Each row below holds a small network's activations on one input, seen along a few directions.
Each table varies a few parts of the input and shows all the possible inputs, shuffled.
Descriptions start from the smaller parts, as in this example, which fits no table here: ring(8) and (point or line(11) or (values(3) and line(6))).
Shared parts are said once, and a part with two or three values counts as separate values.

Rows:
row 1: [ -1  -2 -51   7  21  18  -4   5  -6 -12  19 -19 -13  -7  -8  -4 -17   0]
row 2: [  0   4  21 -10   3 -11 -28 -30  -2  21  -8  13   4 -20  14  11  36   4]
row 3: [-13  -1 -29   0  -3  -3  15  -3   8  -1  -3   5  27  -9 -35  -7   6 -18]
row 4: [  1  13  -8  10  -4   7  24   4 -19  -2 -30   6  26  -1 -32  12  -5 -16]
row 5: [ 20   1   1  10 -20   5  14  -7 -28  -2 -23  21  23  10 -23  24 -20 -29]
row 6: [  6  21  -1   9  17  14  17   8  -2 -23 -20   0   2   7 -15  11 -25 -14]
row 7: [-10 -28  24 -24  -8   0  21 -19 -43  38  -6  -6   7   2  21   2  -8  11]
row 8: [ 17 -21  26   6   2   2   0 -19  14  26   5   4  25  -9   3   1  39  23]
row 9: [ -7 -11 -59   8   3   9   6   2 -23   8   9 -12   9 -16 -23  -1   4  -2]
row 10: [ 22   7  12  13 -21  -9   3  18 -17 -20 -19  13  -8  24 -14  10 -33 -17]
row 11: [ -5  -1  27  12   2  -8 -17  22  15   9  12   2  -6   5  20  -9  24  19]
row 12: [ -3  -1 -49  11  -1  -3  -7  26 -13  -8  14 -20 -20  -1 -14 -19  -9   8]
row 13: [ -9 -23  34 -20 -11 -11   8   5 -34  18  -4 -13 -26  11  32 -15 -21  20]
row 14: [-19  -1 -37   7 -11 -11   5  14   4 -19   6 -13 -13  13 -10 -18  -8   5]
row 15: [  3  13  30  -8  20  -3 -34 -28  16   3   4   8 -25 -15  30   7  13   5]
row 16: [ 24   9   8   9   2  10   8  -2 -10 -22 -13  16  -2  18  -7  23 -41 -26]
row 17: [-21  -9 -47   4  -7   1  18  -9  -6  -3   1  -5  17  -1 -19  -1   5  -4]
row 18: [ -8 -21  32 -23  11   8  15 -16 -25  16   4 -14 -20   6  38   0 -27   9]
row 19: [ -3   1  25   9  23  12 -13  -1  23   7  19   2   1  -3  26   5  13  11]
row 20: [-10   8 -18   3  -6 -16   3  21  19 -18   2  -3  -3   5 -27 -21  -7  -9]
row 21: [  1   8  10 -14   9  10 -22  -4  22  16   2  -5 -13 -14  39   8  11   4]
row 22: [-17  -1 -39   2  11  10   9  -6  12 -22  11 -12  -6   7  -4  -3 -16  -3]
row 23: [  0  10  -5  -6 -22 -13  10  14  -2 -28   7   5   1  11 -21  -8 -14 -11]
row 24: [ -2  -1   2 -15  -8   2 -15  -6   4  35  -9   0  15 -19  23  10  33   4]
row 25: [ 20 -12  35   7  19  11  -6 -17  32   7  17   0  -4  -4  17   1  17  24]
row 26: [  2  11  33  -5  -1 -24 -40  -6   8   4  -3   9 -33  -7  23  -8  24  13]
row 27: [ 18 -14  37   9  -2  -7 -11   7  25   9  10  -1 -11   3  10 -13  27  32]
row 28: [ -8   8 -21  -2  16   5   6   0  26 -21   7  -1   3  -1 -20  -7 -15 -16]
row 29: [  3  11  -8 -11   0   7  15  -7   5 -31  12   8   8   5 -14   5 -22 -19]
row 30: [-6 -8 16  8  6  3 -6 -3  5 26  8  7 29 -8 11  7 35 10]
row 31: [  4  21   2  13  -6  -7  12  29  -8 -20 -26  -2  -4  13 -22  -1 -18  -6]
row 32: [  0   7  13 -12 -12 -10 -27  18  13  18  -4  -5 -20  -6  32  -7  21  12]
row 33: [ -1   3 -15  -9 -20   0  22 -11 -13 -11   1  13  33  -3 -30   5  -1 -21]
Changing only one part turns row 14 into row 17. The same change can be made to row 26. Which row results?
Answer: row 2
Describe the family of inputs behind these rows.
Answer: values(3) and (point or line(4) or line(6))

Rows:
row 34: [-10 -19 -27   2  10  12  11  -4  -6  11  15 -16   6  -5   1  -6   2  11]
row 35: [  0  11 -40  20  -3   0   6  14  14 -19   0   3  19  -2 -41  -4   8 -11]
row 36: [-16   3 -46  -3   5   4   3  -6   7 -11  12  -6   6  -9 -16  -5   0 -10]
row 37: [ 20   7  43  -4   5   7  -6 -19  -1   8 -14  18   5  -1  16  23   0  -8]
row 38: [-11  -6 -14  -7  -8  -8 -13   0  -9  25   0  -6   1 -14   9  -6  25  10]
row 39: [  1 -13   4  -3   3   9  21   1 -26  -1  -1  -9  -8  13   5   1 -33   1]
row 40: [  6   2  15   1  14   9 -15 -23  18  20   1  11  19 -19  11  15  34   3]
row 41: [ -4 -13  16  -2  -3  -5   0  -7  13  20   8   2  17  -7   5  -7  32  16]
row 42: [ -5   9 -16  -8  -2   2  13   0 -11 -23  -6   0  -8   9 -11   2 -35 -20]
row 43: [ -1  10  15   4  19  -9 -40  22  41 -15  23 -15 -54   3  35 -22   6  27]
row 44: [  0  -1  16 -10 -16 -11  -4   4 -29  12 -18   1 -13   5  14   3  -9  -1]
row 45: [  8  -8  45  -6 -11  -8   8  -3  -7   7  -7   9   3  11   9   1  -3   5]
row 46: [ 12  18 -10  15 -12  -2  16  21  -4 -32 -15  10   6  18 -35   5 -28 -23]
Describe the family of inputs behind these rows.
Answer: point or (values(2) and line(6))
Change only the values(2) part in row 37. List by row number the other rows that result.
Answer: row 40

Rows:
row 47: [ -4  -4 -22  14 -13  -6  28  25   2 -24   5  -5  11  18 -37 -17 -16  -2]
row 48: [ 17   5  35  -8  -1  -2   1  -8   2 -14  -3  13  -9  11   6   7 -22 -10]
row 49: [ 13  -3  33  -3  -6   3   9 -23  -3   2  -5  20  19   4   0  17   1  -9]
row 50: [  7   9  25  -2  -9 -11  -4   9 -17   0 -22   1 -19   7   6   0 -11   1]
row 51: [ -8 -17   5  -5  17   8   4 -17   0  20  10  -9   6 -12  11  -4  17  18]
row 52: [-3 -8 11 -9 -6  6  4  0 -7 24  0 -1 16 -3 18  7  9  3]
row 53: [ -3  -1  11 -10  -4   3  -2  12  -2   6  -1  -6 -14   7  26  -1 -11   2]
row 54: [  3  -3 -10   3  -1  -8 -24   7   7  -4  16  -6 -23   0  12 -10   8  14]
row 55: [ -4  10 -12   5   9   2 -12  -3  33   4   1   2  16 -15  -7   0  33   1]
row 56: [-10  -9   6  -3  18   2  -4  -6   5   3  11 -15 -23   0  20 -10  -6  17]
row 57: [ -8  20  -7   8  14  -3 -20  12  32 -15   9  -1 -12  -5   1  -7  12   1]
row 58: [ 13   8 -36  20   9  21  17   7 -18 -18 -10  -1  10   6 -28  17 -31 -21]
row 59: [  4  -2  24   2 -10  -8   1  -3 -23  18 -23  10  11   0  -1   8   9  -1]
row 60: [-22   6 -52 -15 -12  -4  17  -7 -17 -17  -2  -3   9  -3 -29  -4 -20 -26]
row 61: [  5 -12 -12   4  -5  -3 -16  -6   6  17  14  -1   3 -14   2  -4  28  12]
Describe the family of inputs behind these rows.
Answer: values(3) or (values(2) and line(6))
Change only the line(6) part in row 50. List by row number the other rows that result.
Answer: row 48, row 53, row 54, row 56, row 57
Change only the values(2) part in row 49. List by row number the other rows that result.
Answer: row 48
